Each row below holds a small network's activations on one input, seen along a few directions.
In each table, some parts of the input vary, and every possible input appears once, in random order.
A made-up example of a description, with smaller parts first: one of 2 separate values, together with either a single point or one of 11 places around a ring or (one of 4 places along a line, together with one of 5 places around a ring).
Shared parts are said once, and a part with two or three values counts as separate values.

Other details of the inputs shift rows strongly along two fixed directions, in all tables alike. That doesn't count.

A family of inputs:
R1: [ 26   2 -13 -15 -13  -4 -26   4  10  15  -5]
R2: [-12 -32  16 -15 -16 -18  -7 -21  -1 -23  23]
R3: [ -9 -43  11  -9 -11 -24 -10 -10  13 -33  22]
R4: [  1  55  11  12  18   0  26  20 -27  20 -24]
R5: [-14 -46   9 -12  -6 -11  -7 -13  19 -33  21]
R6: [ 29   0 -25   7  -3  -6 -15   1  11   9   8]
R7: [ 25 -22 -23  13 -17  24 -22  12   8  11 -17]
R8: [-23 -39  10 -27 -16  -6 -15 -20   6 -23  17]
R9: [ 14  -1 -17  11   6   8  -8   9  28   6  -5]
R10: [-11  40   8   1  15  20  15   1 -17  27 -18]
R11: [-43  -6  26  -1  11  -8  32  -9 -18 -24   7]
R12: [ 29   2 -20   9  -1 -11  -7   9  17   5  -3]
R13: [ 17  -1 -21  12   2   7  -3  -3  25   8   1]
R14: [ -6  39   6   9  15  19  18   5 -12  26 -14]
R15: [ -8  45   8  26  25   0  28  23 -14  15 -22]
R16: [ 29   9 -20   4  -6  -1 -18   2   6  11   5]
R17: [ 26   0 -20 -11 -13   0 -30  -3   6  15   6]
R18: [ -1  42   1   6  17  18  17   7 -22  23  -9]
R19: [ -5  53  12   4  22  16  28  18 -24  25 -23]
R20: [-17 -54  11  -9 -23   3  -7 -10 -14 -26   4]
R21: [ 20   6  -7   1  -5   3 -23  14  16  18  -4]
R22: [ 22  -2 -16   2  -2  15 -24  10  32  12  -3]
R23: [ 14   3  -9  -2   0  16 -19  11  22  17  -4]
R24: [ 18   0 -19   9   2  10  -6  -3  23  13   2]
R25: [  5  42   4  14  20  -6  25  18 -19  17 -19]
R26: [ 26   2 -21   7   5   2  -3   7  23   6  -5]
R27: [-11 -35  10  -6  -9 -23   1 -21   3 -28  23]
R28: [-23 -36  18 -27 -11  -5 -14 -16   6 -24  14]
R29: [ -7  45   6  15  20  19  25   6 -12  23 -17]
R30: [ 27  -4 -30   9   1   5 -11  -2  22   5   8]
R31: [-43   4  36  -7   4 -15  25  -5 -32 -18   5]
R32: [ 23  -1 -21 -13  -8  13 -27  -6  12  16   5]
R33: [-51   6  37  -9  10  -2  33  -7 -31 -18   2]
R34: [ 18  -2 -15  -9 -15   2 -31   4  16  18  -1]
R35: [ 27   4 -19   3   5   5  -6   8  20  11  -4]
R36: [ 23 -26 -28  20 -11  16 -14  10  13   5 -15]
R37: [ 18   1  -9  -9 -10   3 -31   8  16  17  -5]
R38: [-19 -43   2  -7  -8 -13   1 -17  16 -34  20]
R39: [-42  10  38 -22  10  -6  30  -9 -38 -18  -3]
R40: [ 29  -3 -28   5   1   8 -14  -1  19  10   9]
R41: [ -7 -42   3  -3 -13 -25  -3 -22  12 -33  24]
R42: [ 18   1 -20  15  -2  -5  -9   8  20   8  -2]
R43: [ 34   3 -21  -3  -4   9 -19   7  25  12  -3]
R44: [-41  13  31  -5  15  -4  38 -13 -40 -24   8]
R45: [-44 -17  30  -8  -5   7  20  -6 -46 -17 -14]
R46: [ 24  -4 -22  10  -6  -3 -18   8  24  11   2]
R47: [ -2  46  11  17  18   6  14  24 -13  20 -22]
R48: [-13 -61   3   0 -18  -2  -3 -11  -6 -32   6]
R49: [-13 -35  14 -23 -20 -17 -16 -26  -1 -21  20]
R50: [-33   6  37 -14   5 -21  28  -5 -37 -21   3]
R51: [-38  12  34  -8   8 -16  31 -11 -47 -19   9]
R52: [ -6  56  12  20  19   7  28  11 -25  24 -20]
R53: [ 26   2 -25  12  -1  -7  -9   2  11   5   6]
R54: [-16 -33  13 -12 -16 -20  -7 -13   3 -30  19]
R55: [-10  40   3  13  17  18  19  14  -8  20 -18]
Description of these inputs: one of 5 places along a line, together with either a single point or (one of 2 separate values, together with one of 5 places around a ring).
Q: The inputs of R11 and R55 match in every part but the place on the line of 5. If R40 is changed in the same way as R11 into R55, which row does it become?
A: R44
Q: The inputs of R50 and R4 match in every part but the place on the line of 5. If R19 is changed in the same way as R50 into R4, which row does it become?
A: R43
Q: Which other rows agree with R15 in the place on the line of 5? List them by row number.
A: R9, R12, R13, R26, R30, R36, R38, R41, R42, R53
Q: Change only the place on the ring of 5 in R3. List by row number the other rows that result.
A: R6, R25, R27, R46
